Each row below holds a small network's activations on one input, seen along a few directions.
In each table, some parts of the input vary, and every possible input appears once, in random order.
A made-up example of a description, with smaller parts first: one of 3 separate values, together with either a single point or one of 9 places around a ring or (one of 6 places along a line, together with one of 8 places around a ring).
Shared parts are said once, and a part with two or three values counts as separate values.
(in the rows, 128 means zero)

Other details of the inputs shift rows strongly along two fixed directions, in all tables alike. That doesn't count.

Rows:
R1: [141 149 151 105 144 132 220 142 153 126 143  92 158 107 136]
R2: [151 159 147 102 126 129 213 121 164 119 141  74 159 102 126]
R3: [131 154 135 128 170 189 144  90 130 159 146 133 126 107  71]
R4: [130 106 149 128  74  88 149 149 125 102 103 114 159 148 164]
R5: [111 115 112 151 114 121  64 131 114 128 127 159 111 149 120]
R6: [135 146 112 127 154 172 131 115 149 135 165 135 128 116  58]
R7: [115 120 108 140 140 116  71 119 118 135 109 148  85 137 143]
R8: [113 112 110 134 141 121  75 134  95 141 120 155  92 134 143]
R9: [130 100 151 131  81  94 154 154 129 111  93 115 155 146 167]
R10: [110 127 111 141 144 108  71 131 102 124 133 161 100 137 143]
R11: [133  98 149 134  83  89 152 155 131 118  93 111 158 149 165]
R12: [111 109 113 154 121 128  69 136 118 137 116 161 105 148 124]
R13: [140 153 102 116 173 179 136 112 140 148 151 120 113 103  85]
R14: [138 116 137 120  87  80 141 144 112 112  98  94 154 137 188]
R15: [114 121 109 131 134 114  68 130  92 132 130 155  99 133 139]
R16: [112 120 133 148 127 126  65 102  88 139 114 154 113 143 128]
R17: [146 136 152 101 111 145 212 130 163 112 149  91 181 109 107]
R18: [127  91 151 126  81  96 148 150 130 111  95 117 159 142 171]
R19: [137 166 113 122 174 162 134 105 152 132 173 136 107 105  89]
R20: [136 160 115 122 181 169 142 110 156 141 162 137 101 107  92]
Description of these inputs: one of 2 separate values, together with either a single point or one of 4 places along a line or one of 5 places around a ring.
Q: Changing only the choice among 2 separate values turns R7 into R2. The same change can be made to R20. Which row results?
A: R19
Q: A walk changes only the place on the line of 4. It starts at R18 and steps to R9. List the rest of the walk in order.
A: R11, R12
Q: Which other rows does R15 become when the choice among 2 separate values takes its other values? List them by row number.
A: R8

Rows:
R21: [143 112 169 107  59  75 223 173 141  97 109  77 195 138 180]
R22: [ 98  82 116 161  84  72  20 143  72 116  90 169 114 171 178]
R23: [133 133 131 128 135 160 130 114 120 140 141 134 137 123  92]
R24: [123 146 130 115 168 136 138 115 121 137 146 132 111 108 127]
R25: [130 134 117 128 131 142 124 127 147 117 151 138 123 124  93]
R26: [127 122 120 132 139 155 131 138 142 139 140 138 126 126  97]
R27: [101  70 114 166  87  74  25 147 102 121  77 176  94 177 179]
R28: [129 161 121 117 153 137 130 110 126 145 146 117 104 108 125]
R29: [134 160 119 132 169 136 133 119 134 138 142 128 107 120 127]
R30: [134 134 133 130 132 156 127 105 132 132 138 133 133 125  94]
R31: [125 127 129 131 140 162 135 125 130 144 127 131 132 122  93]
R32: [132 145 112 115 164 147 133 124 135 131 145 132 106 109 133]
R33: [126 128 129 133 136 158 131 114 142 136 125 132 126 125  95]
R34: [144 117 175 112  57  76 212 149 145  95 103  68 205 136 182]
R35: [139 148 106 113 165 134 129 118 129 132 140 115 107 109 126]
Q: Describe the family of inputs behind these rows.
A: either one of 5 separate values or (one of 2 separate values, together with one of 5 places around a ring)
Q: Which other rows does R30 become when the place on the ring of 5 takes its other values? List them by row number.
A: R25, R27, R33, R34
Q: Which other rows does R26 become when the choice among 2 separate values takes its other values? List them by row number.
A: R27
